Here are a small network's activations along a few directions, averaged over the inputs that share one value of a field.
Related values have similar rows: they may be neighbours, one step apart, or belong to one group.
In the rows, 500 means zero.
Random noise pushes rows far along 6 fixed directions. That doesn't count. These rows show it; they differ only by the noise:
[552 494 554 453 614 481 576 464 618 587 267 569 575 443 644 564 566]
[623 524 538 415 546 507 568 511 603 581 321 499 586 530 616 563 491]
[707 477 476 578 458 632 582 720 544 204 391 434 484 332 372 460 297]
[529 455 547 626 563 489 500 422 494 549 390 558 425 460 473 456 681]
[591 469 548 354 438 501 340 492 517 465 457 411 565 742 457 446 450]
[653 704 425 480 335 547 618 622 484 432 664 324 448 535 259 458 307]
[471 480 552 460 503 447 379 372 502 553 469 494 501 650 456 436 606]
[483 297 511 711 365 631 326 312 572 290 512 415 612 701 547 390 350]


Field M:
m12: [668 471 552 547 556 637 583 592 540 514 339 446 631 504 631 536 383]
m8: [555 683 401 438 370 532 586 517 514 590 780 456 554 575 533 617 328]
m2: [522 454 580 308 544 385 463 633 403 550 518 556 494 527 492 536 626]
m4: [785 594 340 589 290 666 582 646 459 580 609 408 434 661 524 562 385]
m18: [598 370 495 448 481 537 279 560 474 447 356 550 462 647 530 470 605]
m17: [690 435 529 445 429 570 520 710 370 602 543 348 410 654 515 504 472]
m14: [443 507 410 758 452 573 538 347 501 579 635 597 462 444 617 585 539]
m15: [441 641 519 580 494 446 556 355 447 679 610 472 430 544 386 447 606]
m13: [531 495 490 675 470 545 609 468 501 565 617 585 521 435 640 610 491]
m10: [671 486 524 594 531 597 562 612 403 569 466 409 440 454 444 469 509]
m5: [134 479 521 565 576 351 439 468 386 211 710 685 349 136 205 370 611]
m1: [677 422 517 665 518 552 509 558 493 417 374 482 417 445 471 471 567]
m3: [244 374 550 547 642 461 399 371 457 441 435 545 515 389 531 409 533]
m6: [135 381 584 280 700 310 286 371 412 489 443 576 461 452 471 387 648]
m11: [606 615 491 272 449 431 470 542 576 552 455 404 561 650 502 541 438]
m9: [338 382 545 486 560 431 576 422 580 607 484 572 654 510 758 608 523]
m19: [291 488 496 467 503 431 588 537 484 455 607 501 504 357 467 507 456]
m7: [398 753 431 495 619 369 739 350 592 886 441 622 441 396 653 644 796]
m16: [275 586 410 475 545 421 450 386 498 542 578 651 442 404 461 523 602]
The values of M form a ring.
- Going along M from m4 by way of its neighbour m18, in what order are m2, m14, m10, m1, m11, m19 met? => m11, m1, m10, m19, m2, m14
- Name the neighbours of m6, in listed order. => m17, m3
- Name the neighbours of m13, in listed order. => m8, m5

Field G:
g15: [474 380 558 398 665 483 224 460 550 370 263 721 515 451 506 508 640]
g11: [186 409 523 776 514 406 396 115 435 547 553 507 334 573 346 313 776]
g1: [693 433 449 476 488 582 469 552 492 712 377 553 477 624 768 670 620]
g17: [312 338 415 733 397 565 469 284 585 558 586 583 625 660 843 570 479]
g10: [716 706 470 480 503 496 699 598 606 531 389 529 524 360 476 588 490]
g6: [587 295 553 672 430 563 336 289 589 439 385 477 605 764 604 427 573]
g4: [348 387 521 460 465 513 380 292 563 516 443 375 614 737 558 402 440]
g16: [542 359 559 470 496 576 656 519 692 448 416 486 807 490 932 694 181]
g14: [241 429 603 421 743 442 579 347 622 558 326 581 729 326 780 571 406]
g3: [563 517 496 507 511 505 390 418 563 406 435 577 555 518 474 486 524]
g8: [468 559 572 417 491 376 406 323 543 672 452 485 471 730 478 428 732]
g5: [307 481 551 588 501 463 586 379 511 543 699 496 573 435 543 511 467]
g7: [510 438 571 617 549 604 664 589 488 422 519 483 577 316 554 524 357]
g18: [431 493 400 554 567 518 427 510 504 377 441 665 426 292 480 507 547]
g12: [522 536 560 198 553 475 473 591 444 566 424 362 566 596 471 455 352]
g13: [758 522 479 565 411 574 760 781 432 571 587 481 416 411 548 611 488]
g2: [537 609 483 375 651 400 364 595 389 577 398 683 317 368 363 511 805]
g19: [327 566 553 459 712 309 495 439 385 749 426 520 313 408 325 399 820]
g9: [451 560 524 166 567 339 472 811 418 386 518 581 367 315 324 519 557]
The values of G form a ring.
- Going along G from g9 by way of its neighbour g17, in what order are g11, g1, g10, g6, g3, g8 met? => g1, g3, g10, g6, g8, g11
- Name the neighbours of g19, in listed order. => g4, g12
- Name the neighbours of g7, in listed order. => g14, g5
- Name the neighbours of g2, in listed order. => g15, g18

Field U:
u4: [288 602 423 563 413 513 493 244 692 503 623 545 732 605 629 551 348]
u3: [426 530 410 753 394 578 439 396 232 558 853 446 294 505 372 393 584]
u6: [496 605 423 193 460 435 312 464 534 613 444 510 444 735 491 514 605]
u7: [547 440 543 544 384 460 500 374 335 860 713 445 432 823 557 547 621]
u1: [625 285 558 560 527 616 560 623 629 179 243 471 503 349 460 472 262]
u8: [362 610 421 689 422 371 725 345 472 885 722 487 505 568 658 594 713]
u2: [539 400 522 744 361 633 399 356 535 402 598 503 622 688 664 462 480]
u9: [194 563 573 673 765 372 609 107 591 796 389 674 420 298 653 509 842]
u5: [385 599 563 387 736 365 657 544 558 506 342 558 573 164 410 514 513]
The values of U form 3 separate groups.
- List the group mates of u2, in the order listed. => u4, u6
- List the group mates of u3, in the order listed. => u7, u8
